A small network was shown many inputs. Here are its activations along a few directions, one row for each input.
In each table, some parts of the input vary, and every possible input appears once, in random order.
Descriptions start from the smaller parts, as in this example, which fits no table here: one of 6 places along a line, together with either a single point or one of 11 places around a ring or (one of 2 separate values, together with one of 8 places around a ring).
Shared parts are said once, and a part with two or three values counts as separate values.
In the rows, 128 means zero.

Other details of the inputs shift rows strongly along two fixed directions, in all tables alike. That doesn't count.

Table:
row 1: [154 127 104 129 108 143  98 173  94  61 210 175 132]
row 2: [153 104 140 104 117 109 108 142 162 165  52 165 127]
row 3: [118 143 115 145 130 144 104 106 110 137 172 151 168]
row 4: [103 133 134 147 122 153 141 133 117 141 156 105 151]
row 5: [110 180 114 166 132 123 156 162 107 126 166 166 134]
row 6: [139 117 145 109 114 130  97 138 181 157  87 131  93]
row 7: [100 176 119 170 120 171 130 134 105 121 173 104 157]
row 8: [ 92 152 165 154  84 145 128 169 178 158  73 130  76]
row 9: [149 165 120 149 121 131 104 160 127 146 192 188 153]
row 10: [118 107 178 144  59 187  89 136 194 178  42 106 136]
row 11: [122  97  97  83 180 107 123  52 111 116 112  88 122]
row 12: [104  79  94  90 189  84 183  56  97 112  74  76 108]
row 13: [133  80  92  77 204  53 196  81  99 113  73 102  76]
row 14: [139 101 119  98 187  86 181 111 105 116 112 111  93]
row 15: [125 125 115 165  81 138 147 208  86  72 197 181 128]
row 16: [ 80 111 101 115 188  99 167  64 102 102  55  96 110]
row 17: [155 158 129 151  89 123 145 179 123 158 201 204 177]
row 18: [ 96  92 170 155  76 141  76 183 193  89  50 143  63]
row 19: [ 74 136 177 186  81 154  83 133 195 162  74 138 123]
row 20: [126 160 115 160 150  97 130 141 117 118 190 171 136]
row 21: [129 103  99 120 174  72 188 112 116 123  77 144 103]
row 22: [110 146 112 135 166 124 127  94 115  97 178  93 148]
row 23: [126 191 116 145 151 131 161 154  88 104 225 137 136]
row 24: [114 148 119 168 120 159 139 135 102 137 174 110 164]
row 25: [129 148 142 135 151 112 120 134 147 115 156 125 107]
row 26: [157 155  98 127 125 151 108 117  78 131 208 115 198]
row 27: [152 104 189 126  71 152 116 155 205 176  29 130  96]
row 28: [109 157 105 176 127 128 164 130  72 136 214 158 185]
row 29: [141  77  95  54 175  93 139  46 100 126  70  81 127]
row 30: [192  95  98  54 200  77 149  73  92 107  91 101 116]
row 31: [127 157 119 155 113 180  83 131 124 142 184 114 169]
row 32: [104 107 172 126  97 182  63 122 198 162  59  98 115]
row 33: [ 90 133 165 167 101 168  76 130 188 146  80  97 120]
row 34: [146 137 120 107 121 150 107 116 107 140 167 113 178]
row 35: [125 153 133 150 125 107 122 142 147 130 164 140 106]
row 36: [ 91 173 134 179  96 152 103 136 135 138 200 126 154]
row 37: [138 141 108 139 121 122 156 108  78 138 205 164 198]
row 38: [144 119 183 135  91 165  71 152 209 170  45 124  82]
row 39: [133 141 125 136  92 139 137 126 105 152 198 135 181]
row 40: [167 161 150 128  92 145 137 180 125 151 224 162 165]
row 41: [129 118 152 145 121 129 146 147 156 153  66 116  86]
row 42: [112  78  85  87 192  75 171 106  79  14  63 107  60]
row 43: [148 127 159 122  73 128 134 162 167 175 121 155 123]
row 44: [111  94 188 122  72 174  98 128 198 176  37 103 127]
row 45: [182 131  81  75 164  78 150 110  74 122 190 143 149]
row 46: [162  37  94  59 166  72 163 105  94  42  66 131  93]
row 47: [126 127 151 138 145 115 113 122 166 123  92 110  81]
row 48: [190 144 109  83 156 107 135 131  89 122 201 138 160]
row 49: [136 205 114 166 136 143 159 158  79 108 237 140 138]
row 50: [143  72  80  60 199  80 149  37  92 111  62 109 145]
row 51: [ 57 136 177 157  72 171 112 133 186 165  36  94  91]
row 52: [102 120  95  96 207 111 163  63  96  81  90  58 114]
row 53: [158  94 139 113  62 145  85 190 131  93 108 172 123]
row 54: [147 142 165 127 106 159  84 162 174 158 133 139 114]
Description of these inputs: one of 6 places around a ring, together with either a single point or (one of 2 separate values, together with one of 4 places along a line).
- The inputs of row 50 and row 16 match in every part but the place on the ring of 6. If row 45 is changed in the same way as row 50 into row 16, which row does it become? => row 8
- Which other rows does row 49 become when the choice among 2 separate values takes its other values? List them by row number. => row 7
- Which other rows does row 13 become when the place on the line of 4 takes its other values? List them by row number. => row 14, row 21, row 41
- Which other rows does row 11 become when the choice among 2 separate values takes its other values? List them by row number. => row 6

Table:
row 55: [135 183 121 158 115 136 144 162  98 134 250 153 165]
row 56: [102 119 127 138 138 136 124 108 132 113 104 113 125]
row 57: [144 182 159 172  59 175 103 201 140 163 210 174 169]
row 58: [137 164  84 135 162 113 151 106  67 122 232 139 175]
row 59: [103 127 156 134 107 140 121 129 163 155  86 112 111]
row 60: [150 105 107  89 158  99 150 113 108 108 104 130 123]
row 61: [106 121 155 139 112 137  99 139 177 133  67 122  93]
row 62: [134  99 112 100 154 117 127  88 116 115 114 104 137]
row 63: [126 180 111 167 113 146 131 142  91 147 241 152 189]
row 64: [146 171  94 154 115 123 149 159  73 124 252 183 174]
row 65: [121 115 151 129 114 141 115 143 168 136  67 113  91]
row 66: [150 146  89 119 152 122 135 112  68 107 236 133 177]
row 67: [123 126 147 146  93 146 121 170 145 129 109 141 111]
row 68: [135 116 111 107 167 109 141 102 111 102 110 102 104]
row 69: [109 126 142 146  93 135 113 168 150 119 108 156 111]
row 70: [118  92 132 114 152 106 130 117 153 103  50 117  85]
row 71: [103 100 130 115 152 120 120  96 149 113  54 101  95]
row 72: [124 109 153 132 112 125 124 138 171 155  61 136 105]
row 73: [124 128 107 123 155 124 140 106  97 107 141 105 128]
row 74: [109 127 164 144  90 161 100 149 174 150  70 116  98]
row 75: [155 100  77  83 223  60 180  64  86  93 117 109 117]
row 76: [112 137 127 131 133 127 140 113 120 135 140 113 134]
row 77: [132 113 121 110 160 106 136  97 141 139  83 116 109]
row 78: [149 136  86 112 186  85 182 107  63  91 203 130 144]
row 79: [122 184 157 193  64 170  96 203 145 141 209 175 150]
row 80: [156 132 121 123 124 123 123 139 114 119 180 141 148]
row 81: [130 146 106 125 156 114 155 110  91 119 190 123 138]
row 82: [114 141 155 142 102 142 124 145 159 156 119 127 115]
row 83: [116 133 120 137 133 140 130 119 111 119 134 108 135]
row 84: [101  99 130 118 151 122 122  94 147 112  53 100 100]
row 85: [148 109 125  95 156 113 134 107 137 127  81 114 112]
row 86: [132 121 163 135  80 156  86 153 175 159 103 134 122]
row 87: [125 157 153 151  79 170 102 158 144 163 151 143 155]
row 88: [109 125 162 145  72 145 123 170 164 155  93 150 108]
row 89: [102 129 147 141 111 144 130 121 147 149 103 112 126]
row 90: [115 114 160 145  80 170  93 138 167 157  98 123 141]
row 91: [130 150 108 133 147 119 137 113 103 138 177 133 152]
row 92: [129 140 122 133 126 117 153 146 108 123 171 144 136]
row 93: [137  96  94  76 195  95 154  60  95 102  90  91 130]
row 94: [161 144 100 126 124 114 136 148  75 104 236 160 172]
row 95: [134 116 169 130  86 151 108 159 177 158  64 142 111]
row 96: [130 101 134 115 146 118 134 122 144 114  66 106  90]
row 97: [109 105 130 123 142 121 131  90 144 143  63 102 125]
row 98: [120 112 127 129 135 115 130 136 133 101 103 139 106]
row 99: [105 132 148 157  98 164 115 139 144 139 108 112 132]
row 100: [114 165 167 177  49 196  91 177 156 177 157 148 172]
row 101: [137 127 119 130 132 111 144 132 119 131 131 149 133]
row 102: [140 141 120 119 134 134 124 120 111 134 153 129 149]
row 103: [155 126 121 118 131 123 119 129 119 122 161 133 141]
row 104: [127 185 123 169  99 159 120 166  91 128 242 146 168]
row 105: [137 127 123 133 134 124 140 143 113 108 137 128 119]
row 106: [134  86 134  90 143 115 112  96 154 127  58 102 102]
row 107: [140  96 112  88 160 108 125  86 122 114 101 104 120]
row 108: [107 108 122 115 155 115 152  86 123 124  92  92 124]
row 109: [143 124 130 104 140 124 124 117 135 135 106 121 122]
row 110: [136 114 164 137  74 151  94 164 171 151  99 146 121]
row 111: [ 99 114 149 131 122 134 105 122 168 129  56 112  95]
row 112: [141 128  82 108 202  85 156  93  81  72 169 121 123]
row 113: [149 140  87 112 189  86 180 103  66  93 206 125 143]
row 114: [141 119  86 109 159  96 161 125  72  80 161 132 125]
row 115: [130 151 162 144  79 166  95 159 160 167 124 142 138]
row 116: [129 128 160 144  46 158  89 185 164 152 120 167 132]
row 117: [108 132 142 140 119 139 107 134 153 126 105 127 108]
row 118: [145  92  92  80 213  69 167  61 112 106  78 102 101]
row 119: [134 124 145 125  84 142 118 164 144 143 105 158 126]
row 120: [128 114 115 105 165 100 137  89 129 134  91 111 113]
- Describe the family of inputs behind these rows. => one of 6 places along a line, together with one of 11 places along a line
- The inputs of row 106 and row 115 match in every part but the place on the line of 6. If row 110 is changed in the same way as row 106 into row 115, which row does it become? => row 95
- Which other rows does row 78 become when the place on the line of 11 takes its other values? List them by row number. => row 55, row 59, row 76, row 81, row 82, row 88, row 89, row 92, row 108, row 113
- Which other rows does row 76 become when the place on the line of 6 takes its other values? List them by row number. => row 58, row 66, row 71, row 73, row 87
- A walk changes only the place on the line of 6. It starts at row 103 and steps to row 85. List the rest of the walk in order. => row 118, row 55, row 65, row 112
